Each row below holds a small network's activations on one input, seen along a few directions.
Each table varies a few parts of the input and shows all the possible inputs, shuffled.
Descriptions start from the smaller parts, as in this example, which fits no table here: one of 6 places along a line, together with either a single point or one of 11 places around a ring or (one of 3 separate values, together with one of 5 places around a ring).
Shared parts are said once, and a part with two or three values counts as separate values.
In the rows, 128 means zero.

Other details of the inputs vary at random and push rows far along two fixed directions, the same in every table; ignore that.

Rows:
row 1: [147 160 120  96 164 102 130  71  81  61  91 129 141]
row 2: [111 125 125 139 119 147 133 130 133 138 130 138 123]
row 3: [102 157 113 113 145 144 148  48  99  86 110 156 127]
row 4: [110 125 124 142 124 154 129 134 144 146 122 139 117]
row 5: [124 124 124 140 118 136 127 142 130 139 147 131 126]
row 6: [125 106 130 144 112 135 127 170 157 159 141 110 130]
row 7: [220 162 135 130 179  48  61 213 106 114  58 104 138]
row 8: [125 123 125 132 134 127 116 147 141 145 128 138 132]
row 9: [ 92 125 120 112 120 148 164  48 114 103 170 145 144]
row 10: [171 135 147 114 131  86 108 172 129 135 130 123 115]
row 11: [105 109 130 147 101 161 140 140 147 152 149 119 121]
row 12: [185 146 134 118 148  69  98 178 104 107 107 107 147]
row 13: [142 108 139 111 103 123 139 141 148 152 137 119 112]
row 14: [138 120 135 149 112 129 117 179 142 150 146 112 126]
row 15: [106 104 128 124  96 148 151 101 139 129 145 112 138]
row 16: [180 161 131 130 157  71  80 188  96 114 110 129 133]
row 17: [115 117 125 138 129 147 138 133 149 141 116 123 124]
row 18: [100  98 140 115 108 160 160  81 147 151 173 151 114]
row 19: [123 140 136  99 125 120 148  65  94  87 145 145 114]
row 20: [ 77 107 118 131 117 172 155  85 152 147 138 148 126]
row 21: [125 102 131 139 111 140 127 164 162 159 125 104 130]
row 22: [107 112 128 133 107 143 149 117 144 135 157 116 138]
row 23: [129 126 126 141 117 129 122 146 131 139 155 126 128]
row 24: [138 136 131 152 134 130 109 173 147 154  96 121 115]
row 25: [114 121 127 145 115 152 132 142 139 144 124 124 121]
row 26: [119 100 143 136 107 143 135 143 150 161 159 140 101]
row 27: [141 186 118  97 171  96 131  54  57  43  96 144 139]
row 28: [180 156 132 121 160  67  83 172  98 110 126 131 146]
row 29: [139 124 130 145 142 119 102 179 150 161 106 138 124]
row 30: [106 103 126 139 110 155 133 135 153 161 148 135 129]
row 31: [121 110 129 143 120 144 123 161 158 161 123 113 124]
row 32: [123 153 115 113 156 123 134  72 101  90  97 133 131]
row 33: [108  97 128 137 111 160 143 134 163 153 122 112 127]
row 34: [124 154 123 116 136 126 132  85  92  86 126 131 134]
row 35: [107 149 114  96 142 125 156  37  84  67 129 135 145]
Each input here is: one of 5 places along a line, together with either a single point or one of 6 places along a line.
Question: The inputs of row 2 and row 8 match in every part but the place on the line of 5. If row 26 is changed in the same way as row 2 into row 8, which row does it become?
Answer: row 18
Question: Which other rows does row 6 become when the place on the line of 6 takes its other values? List them by row number.
Answer: row 17, row 22, row 31, row 32, row 35
Question: A walk changes only the place on the line of 5. It starts at row 20 and steps to row 4. List the rest of the walk in order.
Answer: row 27, row 17, row 1
Question: Which other rows agree with row 7 in the place on the line of 5? List them by row number.
Answer: row 1, row 12, row 13, row 15, row 21, row 33
Question: Which other rows does row 25 become when the place on the line of 6 takes its other values? List them by row number.
Answer: row 11, row 14, row 24, row 27, row 34

Rows:
row 36: [ 89 102 131 154 110 179 136 145 175 184 136 149 100]
row 37: [ 92 147 106 140 133 154 141  81 103  95 143 135 148]
row 38: [ 70  78 124 166  89 209 153 146 204 203 138 130 103]
row 39: [138  99 146 147 104 131 117 191 168 187 154 129 110]
row 40: [148 141 132 139 146 112  99 171 130 143 105 138 118]
row 41: [ 94 139 113 114 135 154 158  46 111  93 114 143 131]
row 42: [111 141 122  87 128 127 166  27  87  67 141 137 135]
row 43: [196 169 133  92 162  47 101 133  65  61  97 104 151]
row 44: [119 124 121 134 113 127 128 135 121 126 169 123 151]
row 45: [200 159 140 104 157  47  92 166  85  88 105 107 143]
row 46: [169 111 149 146 118 101  95 228 159 180 136 113 116]
row 47: [179 146 127 134 159  84  88 189 122 123  71 100 142]
row 48: [ 87 129 127  91 121 152 174   7 100  90 171 168 120]
row 49: [ 99 105 121 144 116 169 144 126 165 153 111 117 124]
Question: The inputs of row 43 and row 47 match in every part but one. If row 45 is changed in the same way as row 43 into row 47, which row does it become?
Answer: row 49
Question: What do these inputs look like to the network?
Answer: one of 2 separate values, together with either a single point or one of 6 places along a line

Rows:
row 50: [139 129 129 121 129 113 112 174 135 150 109 133 119]
row 51: [ 84 133 118 123 136 171 161  38 103  93 144 145 124]
row 52: [111  94 120 161 101 165 140 168 183 180 140 102 136]
row 53: [152 129 143 137 141 121 114 146 135 147 115 128 104]
row 54: [138 131 124 137 145 115  99 161 147 153 119 146 130]
row 55: [ 82  83 122 145 109 187 155 116 170 162 143 116 134]
row 56: [150 143 128  99 155  93 123 102  92  85 100 119 138]
row 57: [123 133 135 131 119 139 133 130 124 120 124 120 106]
row 58: [111 127 115 131 133 134 122 131 126 137 127 144 134]
row 59: [117 134 116 141 118 128 130 132 128 135 128 140 140]
row 60: [156 156 118 114 158  90 104 128  88  85 109 108 156]
row 61: [147 123 131 126 122 113 110 169 137 137 109  96 129]
row 62: [137 115 133 136 148 127 122 133 146 134 118 127 144]
row 63: [ 92 141 118 129 130 158 151  62 102  86 142 136 127]
row 64: [126 114 148 113 107 105 139 121 121 135 209 131 136]
row 65: [170 105 150 110  98  95 118 166 122 140 188 128 123]
row 66: [129 131 134 141 145 146 121 114 135 135 132 139 122]
row 67: [132 135 131 122 115 118 114 165 127 139 111 128 124]
row 68: [125 138 126 123 109 129 137 134 132 132 118 137 129]
row 69: [ 71 137 105 112 120 158 159  37  95  89 139 153 141]
row 70: [160 170 124 133 156  94 114 128  90  82 119 130 137]
row 71: [124 126 125 114 133 125 129 122 143 143 116 147 116]
row 72: [114  95 126 147  91 159 146 153 181 172 130 101 124]
row 73: [180 168 137 127 148  80 107 159  96  95 104 121 122]
row 74: [135 129 138 132 132 131 124 141 126 134 119 123 105]
row 75: [123 106 133 122 133 133 144  98 144 128 115 128 127]
Question: The inputs of row 51 and row 74 match in every part but one. If row 52 is changed in the same way as row 51 into row 74, which row does it become?
Answer: row 72
Question: What do these inputs look like to the network?
Answer: one of 2 separate values, together with either a single point or (one of 3 separate values, together with one of 4 places along a line)
Question: Which other rows does row 70 become when the place on the line of 4 takes its other values? List them by row number.
Answer: row 51, row 63, row 66
Question: Which other rows does row 70 become when the choice among 2 separate values takes its other values? List them by row number.
Answer: row 73

Rows:
row 76: [164 147 136 138 146  91  81 205 120 147 112 135 120]
row 77: [164 128 135 151 141 102  88 208 145 162 118 117 134]
row 78: [ 70 100 109 128 101 181 170  72 149 132 143 127 136]
row 79: [151 119 137 140 130 118 108 177 153 160 116 120 117]
row 80: [121 131 123 107 126 127 142  92 114 107 111 124 136]
row 81: [140 162 126 117 149 111 129  89  80  75 117 134 129]
row 82: [ 43  88 116 136  95 211 183  48 166 153 166 154 126]
row 83: [156 161 128 100 158  83 119 102  86  77 100 125 138]
row 84: [ 97 100 129 158  93 174 142 160 178 178 138 119 111]
row 85: [136 158 118 110 137 110 129 103  92  85 110 132 139]
row 86: [172 132 139 132 146  91  94 195 137 151 109 134 120]
row 87: [ 87 102 129 128 112 178 167  70 148 126 139 126 115]
row 88: [128 143 119 117 144 116 130 100 107  99 121 126 144]
row 89: [141 148 124 119 154 114 124  99  96  90 121 125 143]
row 90: [135 161 123 115 147 110 122  96  90  91 119 142 127]
row 91: [142  69 159 150  67 130 121 231 188 214 208 108 113]
Question: What do these inputs look like to the network?
Answer: either a single point or (one of 3 separate values, together with one of 5 places along a line)
Question: Which other rows does row 83 become when the choice among 3 separate values takes its other values? List them by row number.
Answer: row 84, row 88
